These are the activations of a small network on made-up records, seen along a few directions, one row for each record.
Here are examples, each followed by its value of one field, F.
The largest differences between rows may come from other fields.
4	2	-6	1	-1	1	5	6	0	4	4	0	7	12	0	2	4	-8	-2	-1	2	-18	-9	-2
f2
-28	-25	5	1	-12	-14	-15	12	28	-37	14	-1	-9	1	4	-3	-49	29	-14	4	-7	32	27	9
f3
24	32	-7	2	14	9	14	-11	-31	38	-11	3	2	-5	-2	8	42	-37	20	-5	5	-33	-30	-15
f7
-20	-12	4	4	-8	-14	-4	16	31	-23	14	-1	-5	3	11	-1	-34	13	-12	6	-10	17	15	3
f6
-5	-13	9	2	0	-5	5	11	19	-20	11	-5	7	-9	12	-2	-17	12	-11	-1	-8	25	13	5
f1
-4	16	1	0	10	-7	-2	-6	1	6	-1	7	-12	-10	10	5	2	-4	12	7	-13	11	3	-7
f6
12	27	-14	-1	11	6	7	-7	-15	31	-4	6	-4	8	-4	8	26	-28	15	5	3	-34	-23	-11
f7
24	25	-6	7	16	10	8	-8	-24	21	3	6	-5	-12	1	-1	35	-27	12	-4	-8	-22	-17	-21
f4
1	-5	-2	1	1	3	-5	-1	5	-7	3	7	8	9	3	-7	14	17	-14	-3	-13	0	-4	0
f5
-2	7	-3	5	6	11	-6	-9	-10	10	0	-1	-20	6	-16	-8	11	-1	10	-3	9	-4	3	-6
f3
0	3	-2	1	0	-3	8	11	3	4	9	-1	4	11	-3	0	-1	-10	-5	-1	1	-17	-12	-3
f7
2	-6	2	10	0	-7	-1	9	2	-19	11	-2	1	-18	10	4	-14	7	-3	-5	-10	22	6	-5
f4
-6	9	-3	10	7	-7	-9	0	4	-6	13	7	-19	-10	3	2	-10	0	4	2	-16	12	2	-15
f4
25	25	-7	9	12	9	7	-9	-24	21	2	5	-5	-14	3	0	35	-27	14	-5	-5	-26	-17	-22
f4
12	25	-2	0	15	11	13	-16	-13	35	-6	-1	-7	-4	8	-1	41	-23	19	2	0	-25	-9	-9
f1
-7	-11	-1	10	-6	-3	-11	5	10	-15	13	6	-5	9	-3	-7	-2	23	-15	-3	-10	4	-3	-7
f5
-17	-11	2	-3	-6	-7	-7	8	28	-17	7	0	0	5	15	-3	-22	17	-9	9	-11	17	20	7
f1
-2	-12	11	7	-9	-5	-5	-1	-6	-12	-3	-6	-2	-17	-3	-3	-9	14	-3	-10	0	20	5	3
f3
-12	-15	-1	10	-11	0	-6	5	11	-17	11	-5	-3	10	-3	-9	-16	10	-7	-6	3	-2	8	1
f3
-17	-14	3	4	-13	-12	-5	13	30	-21	11	-3	-4	1	15	0	-31	13	-8	8	-4	12	17	3
f1
12	5	-11	-13	10	11	9	-3	-5	15	-7	4	14	13	-1	10	19	-12	4	9	12	-17	-9	3
f2
23	20	5	0	7	-2	6	-12	-14	24	-12	6	-5	-26	10	9	26	-18	14	5	-3	-11	-13	-13
f6
1	1	-6	-2	2	3	0	4	2	-2	2	5	9	16	-1	-1	4	-1	-5	-1	-4	-8	-6	-1
f7
-10	-10	12	-2	-4	-6	1	5	9	-15	2	-9	0	-17	6	-5	-22	11	-5	-2	-6	29	20	10
f6
-19	-11	-3	-2	0	-5	-13	9	22	-26	11	6	-1	10	6	-4	-23	25	-14	5	-18	27	18	6
f5
12	3	0	-12	9	5	13	-3	-9	10	-10	-4	16	-11	5	9	11	-10	4	3	4	7	0	8
f2
35	16	-2	-7	11	12	17	-10	-30	31	-20	3	22	-8	0	11	49	-20	9	-2	9	-21	-28	-4
f2
-8	-4	-6	1	5	6	-6	5	11	-12	11	7	3	17	1	-9	3	16	-11	0	-14	8	6	-1
f5

Which value of F does each new row have?
11	13	-7	0	7	10	-5	-12	-10	17	-6	12	-2	4	-1	-2	33	0	1	1	-9	-14	-11	-9
f5
7	4	9	1	4	-7	11	11	-5	-1	1	-6	9	-14	5	5	-5	-10	1	-5	-3	9	-6	0
f7
-16	-16	7	3	-17	-18	-8	10	30	-20	8	2	-6	-4	12	2	-31	19	-15	8	-9	14	11	2
f6
-7	-13	6	7	1	-8	-2	13	18	-29	20	0	5	-11	6	-4	-25	15	-19	-5	-17	28	11	1
f4
8	-3	5	6	-1	-7	0	4	1	-8	4	2	2	-20	8	4	-1	9	-8	-3	-12	16	-2	-5
f4
17	4	1	5	6	7	2	-3	-11	3	0	5	11	-7	1	-4	28	4	-7	-9	-10	0	-13	-6
f5
9	19	-4	-3	3	7	2	-21	-3	31	-12	7	-8	1	9	-2	37	-9	11	10	-3	-26	-8	-6
f1
-3	-7	5	9	3	-8	0	13	6	-21	15	-3	-2	-16	8	3	-17	10	-6	-5	-12	29	7	-4
f4
-8	-9	-1	-10	-1	-2	0	3	21	-7	1	-1	4	3	14	5	-14	8	-3	14	0	8	16	9
f1
0	-12	1	-2	-5	8	-3	-10	3	0	-6	1	5	5	-1	-5	10	13	-6	0	6	-2	4	7
f3
5	-2	1	2	-8	-5	2	4	3	4	1	4	5	5	-2	1	3	-3	-9	0	-1	-17	-16	-4
f7
-24	-23	7	1	-20	-11	-20	0	14	-25	1	-2	-13	1	-8	-8	-35	30	-11	0	0	20	19	11
f3
3	15	-4	-3	8	-4	-2	-10	-6	10	-9	6	-8	-13	14	12	8	-8	20	10	-3	4	2	-7
f6
-1	-5	-3	3	-4	2	5	4	12	-2	7	-3	5	8	11	-1	3	0	-3	2	2	-13	3	0
f1
